Each row below holds a small network's activations on one input, seen along a few directions.
In each table, some parts of the input vary, and every possible input appears once, in random order.
Descriptions start from the smaller parts, as in this example, which fits no table here: one of 4 places along a line, together with either a single point or one of 11 places around a ring or (one of 3 separate values, together with one of 8 places around a ring).
Shared parts are said once, and a part with two or three values counts as separate values.

Other details of the inputs vary at random and push rows far along two fixed directions, the same in every table; ignore that.

A family of inputs:
R1: [-15 -49   5  29  30  15 -21 -26  13  -7 -18  60  12]
R2: [ 11  11   8   7  27 -13 -14  31  12 -13  12 -31  19]
R3: [-42   3   5 -47 -49  29  27 -13   4  54 -11   3 -48]
R4: [ 34 -32 -11  53  36 -16 -20 -11  15 -56  14  37  37]
R5: [ 43  34  -2  -8  10  -5  24  34 -13   9  55 -20  -3]
R6: [-16 -36  -5  23  11  -8 -39 -18   3 -18 -50  32  11]
R7: [ 17 -33  -6  21  56 -24 -27   9  11 -54   1   9  29]
R8: [ -6 -22  -7  -4  -7   6 -27 -29   9 -21 -39  30  11]
R9: [-13 -36  -7  10  -1 -22  -3 -36  -1 -19 -16  27  -2]
R10: [ -5   4  -7  -7 -27 -13  15 -13   5 -11   4   7   0]
R11: [-35 -25  -2  10 -58  -4  -7 -45  -4  14 -39  31 -11]
R12: [-44  15  -3 -42 -56  15  27 -28 -38  50 -32  -5 -36]
R13: [ 10 -66 -10  32  51 -21 -39  17  50 -49   0  40  31]
R14: [ 39 -15  -5  26  40 -12  -6   0  -4 -26  31  10  10]
R15: [ 27  28   0 -33  14  -7  10  38   0   0  32 -36  -7]
R16: [-14 -11   5  -1 -55  39  -8 -64 -19  29 -54  46 -12]
R17: [ 27  48  -7 -43  -5 -10  21  66  -3  25  39 -55  -8]
R18: [-11  19   5 -57 -19  30  10  31  14  42   9 -16 -33]
R19: [-14 -17   2  15 -40  27 -19 -52 -18  29 -42  38 -15]
R20: [ 30  12  -3  27  25  -6  -1  21  -1  -1  24 -13  -5]
R21: [-33  -2  -4  -8 -10 -14  12 -21 -13  15 -19   5  -3]
R22: [-18  -6  -4  -4 -24  24   3 -34 -34  34 -40  31 -16]
R23: [  4  -7   0  -4 -10  26   2   2   8  27  14  26 -14]
R24: [-34 -31   1   7  -3 -16  -5 -49 -11  -8 -33  41   9]
R25: [-38  -7   0 -30 -45  31 -18 -47 -13  10 -68  36  -4]
R26: [ 18  40   8 -17  13   3   7  53   4  -1  37 -67  -3]
R27: [30  2 -1 33  5 -2 -7 12  3 -3 24 -2  8]
R28: [ -6  30  11 -43  15  17  14  54  21  25  31 -32 -11]
R29: [ 11   3   0  18  10 -23   8  17  12 -18  33 -39  -7]
R30: [ -2  -1  10  24   0  10 -11 -17 -14  11 -11  11   9]
R31: [-20  43  12 -24 -26   2  30  13 -13  33  22 -51 -15]
R32: [ 31   3   0   6  26  -6 -13  26  26 -37  15 -26  21]
R33: [ 21  46   6 -20  -5  -6  39  35   9  -1  52 -72 -11]
R34: [-30 -36  -5  14  -8  -5  -9 -51   0 -34 -39  35  10]
R35: [-13   5  -3 -18   3  -4  -7   4  -9  13 -21  -2   8]
R36: [ -2  -1 -10 -20  -7  -2  -8   6  -3  13 -17  -4  -9]
R37: [-15  -2   9  -7  33  -5  21  30  25  -2  38 -18  -2]
R38: [  5 -24  -2  11  45 -23 -24   1   7 -35  -5  18  32]
R39: [-19 -40 -15  18 -16 -27  -6 -31  -2  -9 -27  37   3]
R40: [ -7  21   8 -12 -17  28   7 -26 -21  21 -10  17   2]
R41: [ 20   5  -5   7  26 -17 -16  36  14 -13  11 -25   1]
R42: [ 33  49  13  -6   8  26  27  31 -11   6  41 -49  -1]
R43: [-15 -11  -2 -12 -10  -3  19  14  25   9  21   5 -17]
R44: [ -4  17  -1  -6   2   9  12  -7 -26  31  -4   3  -3]
R45: [  7  -1  -5 -22 -14  -9  -6   5  -2   4  -9  15   3]
R46: [ -5   1   5  23   6   6 -10 -15 -15  19 -20  24   1]
R47: [ -9 -21   1  17  -5  24 -14 -50 -15 -14 -34  46   6]
R48: [ 14  -3 -13  10  28 -32  14  21   6 -20  35 -34  -4]
R49: [  1   8   8  -3   8   7   6 -14 -25  17   1  18   2]
R50: [  4  -1   0   7 -21 -14  11  -4  11 -14   7  -8   7]
R51: [ 36 -41 -17  58  47 -28 -22   2   8 -41  12  31  31]
R52: [ 10  -7  -9  10   0   6  -3 -14 -16  14  -6  16  -9]
R53: [  7  18   6 -24  -4  35  18  19   3  40  32  -9 -32]
R54: [ -2 -26   2  33  19 -18  -1 -14  13 -50  -6  -8  23]
R55: [-13  39   8 -22 -27   6  32  18 -13  22  25 -58 -26]
R56: [ 23   9  -6   6  14 -23 -15  43  15 -10  17 -17   6]
R57: [-39  38  10 -44 -54  18  29 -29 -19  36 -17  -5 -17]
R58: [-25   8   5   1  -8 -14   8  -5  -8  14  -9  -7  -5]
R59: [-28  43  11 -57 -47  31   6 -12 -15  38 -32  -1 -10]
R60: [  4  41  11 -35 -17  24  13  23  -2  12  -1 -44  -3]
R61: [ 29 -38  -3  48  62 -18 -16  -9  -3 -50  11  28  27]
R62: [-33  13  -1 -35 -60  16  18 -42 -12  26 -26   8 -27]
R63: [ -1  -7  -2  24  28 -28   5  18   3 -25  15 -23   2]
R64: [-23  11   7 -34  -5  18  35  21   9  23  26 -27 -31]
R65: [  6  44   6 -38 -43  12   5  33  -1  39  12 -36 -16]
R66: [-10   9  -3  -2 -18 -12  10   2  -4  14   3 -17 -23]
R67: [  9  42  11  -8  12 -10  33  31   7  -9  42 -61  11]
R68: [-11 -51 -11  25  -4 -34 -13 -37   4 -31 -21  51  12]
R69: [ 47  -1  -1  38  23  -6  -3  15  15 -32  32  -3  27]
R70: [-14  -5   0  -8  -1 -14  16 -13 -15  -8   2  -2  -8]
R71: [-23  13  17 -11 -49  41   3 -49 -26  41 -47  31  -3]
R72: [-26   4  10 -22 -34  23 -15 -29  -3  12 -53  18  12]
R73: [-36  -2   3 -14 -31   9 -22 -26 -11  33 -63  28  -5]
R74: [ 22   2  -2  35  38  -5  -4  19  -7 -13  18  -9   4]
R75: [ 10   3  -8  19   7 -36   8  28  12 -13  29 -21  -2]
R76: [  3  13   7 -33  27  15   9  54  23   5  33 -35 -11]
R77: [ 18 -20   2  25  59  10   0  29  18 -22  39   1   6]
R78: [-12 -16  -6  16 -42  16 -16 -40 -20  34 -46  54 -13]
R79: [ 25 -31   0  60  46  -8 -24  -1   4 -43  10   8  24]
R80: [ 44  56   3 -14  13  14  27  35  -4   2  62 -46 -10]
R81: [  6  -5  -2  -4 -23   5 -16  -5  14  -9 -24  10  18]
R82: [ 12  18   2 -12  -4   1  -9  26   7   5  12 -35  -6]
R83: [ 22 -42 -12  34  37 -27 -39  -2  32 -66  -8  32  44]
R84: [  8 -43 -13  32  52 -26 -34   5  11 -49 -17  14  30]
Description of these inputs: one of 3 separate values, together with one of 4 places along a line, together with either a single point or one of 6 places around a ring.
The inputs of R13 and R43 match in every part but the choice among 3 separate values. If R7 is changed in the same way as R13 into R43, which row does it become?
> R70
The inputs of R27 and R65 match in every part but the choice among 3 separate values. If R1 is changed in the same way as R27 into R65, which row does it become?
> R28
The inputs of R41 and R66 match in every part but the choice among 3 separate values. If R82 is changed in the same way as R41 into R66, which row does it become?
> R29
Which other rows does R54 become when the choice among 3 separate values takes its other values? List them by row number.
> R42, R60
List by row number the other rows that have the choice among 3 separate values and the place on the line of 4 in common with R43.
> R10, R11, R39, R50, R68, R75
Which other rows does R49 become when the choice among 3 separate values takes its other values? List them by row number.
> R24, R38

A family of inputs:
R85: [  9   5   2  16   2  12   6 -13 -14   2   4  12   2]
R86: [-4 -7 -3  1 -5 -4 -3 -5  2 -5 -5  4 -2]
R87: [ 13   0   2  15   3   6  -1  -7 -11   7   7   4  -3]
R88: [-4 -5 -1  0  4 -2 -3 -7  0 -3 -5  7  1]
R89: [-5 -6  0 -2  4 -2 -2 -5 -3 -1 -7  6  3]
R90: [-3 -3  1  3 -3 -3 -5 -6  2 -6 -6  2  4]
R91: [-3 -4  1  2 -5 -1 -2 -7  2 -4 -7  2  5]
R92: [ 51  22   0  17  71 -26  10  76  27 -45  81 -64  18]
R93: [-2 -8 -3  0 -5 -4  0 -4  3 -5 -4  2  0]
R94: [-3 -8  0 -3  0  0 -1 -8  1 -3 -5  8  3]
R95: [-6 -7 -3  2 -2 -6 -1 -3 -1 -3 -8  3  0]
R96: [ -6  -3   1   3  -2  -4  -4  -6  -2  -2 -10   2   5]
R97: [-3 -5  0 -2  2 -1 -3 -5  1 -4 -3  6  1]
R98: [-4 -8  0  1 -2 -2 -1 -2  6 -1 -2  6  2]
R99: [ 17   4  -1   8  -4  12  -8  -6 -11   9  -4  17   3]
R100: [-8 -7  0  2  0 -4 -2 -1  2  2 -6  7  2]
R101: [-5 -6 -1  1  2  3 -6 -3  3 -2 -8  4 -1]
R102: [-7 -6 -1  2 -1 -4 -3 -3  4  1 -5  7 -1]
R103: [-3 -8  1 -1  0  5 -4 -3  5 -2 -7  5  1]
R104: [-10  75  11 -71 -51  36  43  33 -24  72  20 -55 -42]
R105: [-5 -2  0  3 -3 -3 -4 -8  0 -3 -9  3  2]
R106: [-5 -6 -4  2 -3 -6 -2 -5  1 -4 -7  3 -3]
R107: [-6 -7  0  2 -2 -2 -3 -2  6 -1 -2  7  0]
What is each input in this table made of?
> either one of 3 separate values or (one of 4 places along a line, together with one of 5 separate values)
Which of the alternatives is R90?
> one of 4 places along a line, together with one of 5 separate values

A family of inputs:
R108: [-38 -35  -1  -2  -6   2 -12 -30  12  -1 -36  33   0]
R109: [-36 -32   2  -1  -7  -6 -14 -32   4 -19 -47  19   9]
R110: [ 63  31   5   2  70   5  -1  81  18 -15  69 -44  18]
R111: [-35 -30   1  -1 -11  -9 -18 -31   5 -14 -44  22   8]
R112: [ 50 -40 -10  90  88 -42 -32  19  26 -88  30   5  55]
R113: [ -4  54   4 -44 -39  26  40  10 -35  67  22 -31 -43]
R114: [-23  37   4 -59 -49  20  27  17  -6  55   4 -26 -42]
R115: [-11 -23  -6  15 -15  -4 -11 -42 -12 -12 -36  41  11]
R116: [ 52  38   5  19  59 -17  28  67   3 -11  88 -60   6]
R117: [ -2 -30   0  25 -11  16 -17 -42  -7   0 -26  45  -1]
R118: [ -1  66  11 -38 -43  21  36  12 -33  60  13 -39 -27]
R119: [-25 -36  -9   0 -27 -14 -18 -24  13  -9 -43  25   8]
R120: [ -7 -29   0  16 -13  12  -9 -44  -5   1 -22  47   2]
R121: [  4  64  10 -47 -50  26  36   6 -25  49  17 -36 -24]
R122: [-31  42   9 -61 -35  28  38  16  -8  49   6 -37 -34]
R123: [ 31  24  -2  -3  39 -36  11  69  25 -33  60 -68  11]
R124: [-29 -36  -4   2  -3  -6 -20 -24  14  -5 -30  36  -2]
R125: [ 55  41  -4  17  61 -34  22  65   3 -31  80 -73  13]
R126: [ -6 -28   0  30  -8  17 -16 -35 -11   5 -26  46   1]
R127: [-17  38   2 -58 -50  16  32  24   0  53   9 -29 -41]
R128: [ -1 -17  -1   1  -6  24 -38 -23  -4   4 -50  44  16]
R129: [  0 -19  -2  24 -19   9 -19 -44  -8  -9 -36  34   7]
R130: [ 24 -51 -10  59  85 -61 -37  24  44 -95  22  -2  50]
R131: [-12 -31  -4  15  -9   6  -6 -39 -12  -1 -24  50   1]
The inputs of R114 and R123 match in every part but one. If R127 is changed in the same way as R114 into R123, which row does it become?
> R119
What is each input in this table made of?
> one of 2 separate values, together with either a single point or one of 5 places along a line or one of 6 places around a ring
Which other rows does R120 become when the choice among 2 separate values takes its other values? List them by row number.
> R121
